These are the activations of a small neural network, seen along a few directions. Each row is one input.
Each table varies a few parts of the input and shows all the possible inputs, shuffled.
Descriptions start from the smaller parts, as in this example, which fits no table here: line(6) and (point or line(11) or (values(3) and ring(8))).
Shared parts are said once, and a part with two or three values counts as separate values.
In the rows, zero is written as 100.

Rows:
r1: |  76 | 133 | 101 |  90 |  74 |  73 |  72 |  95 | 118 | 136 | 127 |  98 | 117 |  96 |
r2: |  83 |  80 |  70 |  88 |  81 | 119 | 136 | 157 |  52 | 127 | 114 |  52 |  93 | 121 |
r3: |  89 |  63 | 112 |  81 |  76 |  33 | 125 | 159 |  69 | 120 | 143 |  75 | 128 |  62 |
r4: | 162 |  56 |  56 |  94 |  86 | 127 | 108 | 160 |  51 | 126 |  97 |  72 | 102 | 115 |
r5: | 166 | 126 |  75 |  88 |  96 | 119 |  45 |  96 | 119 | 134 |  89 |  99 | 104 | 127 |
r6: |  65 |  71 | 134 |  57 |  95 |  49 |  85 | 138 |  85 | 105 | 127 | 149 | 117 |  65 |
r7: | 111 | 126 |  97 | 162 | 137 | 120 | 122 |  52 | 121 |  49 |  64 | 122 |  80 |  98 |
r8: | 128 | 109 | 100 | 162 | 123 | 133 | 119 |  75 | 127 |  94 |  46 |  85 | 109 |  68 |
r9: | 106 |  98 |  94 |  90 |  41 |  85 |  60 |  78 | 176 |  82 | 166 |  92 |  80 | 113 |
r10: |  60 | 100 | 103 | 113 |  83 |  62 | 120 |  29 | 113 |  39 | 131 | 132 |  31 |  86 |
r11: |  99 | 147 |  93 |  86 | 102 | 112 |  60 |  85 | 115 | 130 | 115 |  79 |  98 | 123 |
r12: |  55 |  91 | 140 |  45 |  81 |  86 |  92 | 132 |  81 | 104 | 105 | 128 | 105 | 106 |
r13: | 153 |  71 | 111 |  50 | 108 | 133 |  65 | 121 |  65 |  90 |  71 | 127 | 116 | 131 |
r14: |  82 |  99 | 112 | 105 |  84 |  38 |  62 |  93 | 112 | 138 | 147 | 121 | 134 |  66 |
r15: | 116 | 119 | 101 | 161 | 138 | 130 | 129 |  66 | 131 |  56 |  64 | 107 |  83 |  93 |
r16: |  70 |  83 | 102 |  80 |  63 |  77 | 140 | 164 |  71 | 125 | 130 |  58 | 108 | 105 |
r17: |  74 | 110 |  93 | 115 | 163 | 118 |  93 |  66 |  98 |  88 |  43 |  99 |  94 | 124 |
r18: |  71 | 101 | 124 |  44 | 100 | 126 |  80 | 111 |  59 |  92 |  92 | 117 | 110 | 125 |
r19: | 132 |  87 |  94 | 173 | 126 | 133 | 162 |  76 | 116 | 111 |  76 |  71 | 102 |  70 |
r20: | 100 | 130 |  88 | 116 | 144 | 126 | 124 |  48 | 120 |  53 |  53 | 117 |  88 | 106 |
What do these inputs look like to the network? -> values(2) or line(6) or (values(3) and line(4))
Which of the alternatives is r19? -> line(6)
Which other rows belong to the same alternative as r3? List them by row number. -> r1, r2, r4, r5, r6, r11, r12, r13, r14, r16, r18

Rows:
r21: | 105 | 122 | 102 | 133 |  88 |  73 |  86 |  51 | 130 | 109 | 122 | 118 |  86 | 106 |
r22: | 101 |  40 | 116 |  50 |  60 |  44 |  97 | 158 |  82 | 113 | 159 | 117 | 116 |  65 |
r23: |  86 | 114 |  97 | 152 |  96 |  92 | 135 |  78 | 140 |  89 | 100 |  81 |  86 |  72 |
r24: | 145 | 102 | 100 | 120 | 113 | 137 |  91 |  93 | 109 | 127 |  74 |  83 | 119 |  93 |
r25: |  45 | 101 | 137 |  37 |  81 |  43 |  74 | 161 |  59 | 131 | 120 | 120 | 136 |  86 |
r26: | 114 |  98 |  91 | 120 | 137 | 122 | 144 |  93 |  72 |  74 |  56 |  91 |  91 |  98 |
r27: | 119 | 105 |  79 | 152 | 117 | 118 | 129 | 101 | 108 | 109 |  78 |  78 | 103 |  67 |
r28: |  80 | 118 | 109 |  99 | 102 | 107 |  86 |  53 | 105 |  67 |  99 | 130 |  71 | 106 |
r29: |  66 |  93 | 106 | 125 | 124 | 114 | 139 |  65 | 109 |  59 |  83 |  98 |  77 | 101 |
r30: | 107 | 121 |  92 |  73 | 117 | 126 |  63 |  88 | 117 |  71 |  74 | 126 |  90 | 122 |
r31: |  72 |  65 |  77 |  31 |  33 |  78 |  95 | 188 |  59 | 147 | 182 |  54 | 104 | 146 |
r32: | 130 | 100 | 105 | 104 | 126 | 140 | 105 |  93 |  74 |  99 |  55 | 108 | 105 | 125 |
r33: | 129 | 121 |  91 | 105 | 107 | 105 |  54 |  78 | 137 | 103 |  99 |  98 | 114 | 113 |
What do these inputs look like to the network? -> values(3) or (values(2) and ring(5))

Rows:
r34: | 152 | 146 |  87 | 129 | 143 | 164 |  64 |  23 | 149 |  70 |  42 | 111 |  86 | 128 |
r35: | 105 |  82 |  93 | 144 | 130 | 114 | 166 | 113 |  70 |  90 |  62 |  85 | 101 |  75 |
r36: | 118 | 118 | 105 |  87 | 137 | 151 |  73 |  79 |  95 |  81 |  45 | 128 | 101 | 130 |
r37: | 118 |  60 |  86 |  95 |  64 |  99 | 131 | 178 |  64 | 151 | 127 |  45 | 123 |  92 |
r38: |  48 |  98 | 131 |  96 |  97 |  56 | 104 |  66 | 117 |  65 | 121 | 140 |  83 |  73 |
r39: |  39 |  92 | 130 |  60 |  69 |  40 |  91 | 110 |  97 |  92 | 153 | 121 | 101 |  87 |
r40: |  56 | 103 | 123 |  50 |  41 |  26 |  59 | 125 | 115 | 135 | 181 | 110 | 114 |  86 |
r41: |  98 |  62 |  92 | 100 |  97 | 103 | 161 | 160 |  49 | 113 |  95 |  64 | 107 |  92 |
r42: | 145 | 100 |  83 |  40 |  73 | 109 |  31 | 146 |  79 | 147 | 121 |  97 | 124 | 142 |
r43: | 111 |  99 |  96 |  47 | 107 | 130 |  60 | 129 |  69 | 114 |  78 | 110 | 108 | 144 |
r44: | 131 | 103 |  73 | 194 | 136 | 126 | 156 |  64 | 129 |  84 |  61 |  69 |  89 |  74 |
r45: |  79 | 139 | 101 | 159 | 105 |  82 | 104 |   6 | 168 |  58 | 113 | 120 |  62 |  76 |
What do these inputs look like to the network? -> values(3) and line(4)
Change only the line(4) part in r41. List by row number the other rows that result. -> r35, r37, r44

Rows:
r46: |  60 |  98 | 108 |  15 |  43 |  63 |  53 | 150 |  77 | 140 | 168 |  96 | 108 | 132 |
r47: | 115 | 119 |  80 | 128 |  88 | 108 |  94 |  73 | 153 |  92 | 116 |  84 |  88 | 112 |
r48: | 112 |  94 |  98 |  88 | 122 | 145 | 100 |  88 |  79 |  82 |  60 | 116 |  81 | 133 |
r49: |  98 | 129 | 132 |  72 | 112 |  98 |  53 |  67 | 114 |  81 |  89 | 150 | 114 | 106 |
r50: |  56 |  97 | 119 | 115 |  98 |  39 |  97 |  81 | 112 |  93 | 130 | 139 | 101 |  59 |
r51: |  60 |  95 | 107 | 109 |  87 |  59 | 140 |  89 | 106 |  66 | 119 | 101 |  71 |  83 |
r52: | 115 | 118 | 107 | 113 |  95 |  81 |  56 |  57 | 158 | 114 | 116 | 108 | 105 |  81 |
r53: | 116 |  96 |  93 |  90 | 153 | 132 |  96 | 110 |  66 |  96 |  43 | 101 | 116 | 121 |
r54: | 136 | 107 |  68 | 143 |  95 | 125 | 105 |  83 | 110 | 104 | 101 |  64 |  88 | 109 |
r55: |  74 |  78 | 119 | 130 | 111 |  97 | 154 | 129 |  81 | 109 |  83 |  81 | 122 |  66 |
r56: | 146 |  56 |  91 |  66 |  73 | 102 |  96 | 189 |  56 | 147 | 112 |  77 | 135 | 103 |
r57: | 140 | 120 |  74 | 135 | 113 | 126 | 115 | 103 | 101 | 132 |  75 |  72 | 107 |  97 |
r58: |  78 |  76 | 102 | 117 |  98 |  91 | 161 | 101 |  82 |  79 | 114 |  86 |  85 |  75 |
r59: |  93 | 116 | 102 |  80 | 111 | 135 |  79 |  79 | 105 |  66 |  73 | 126 |  78 | 124 |
What do these inputs look like to the network? -> values(2) or (values(3) and line(4))
Change only the values(3) part in r59. List by row number the other rows that result. -> r47, r51
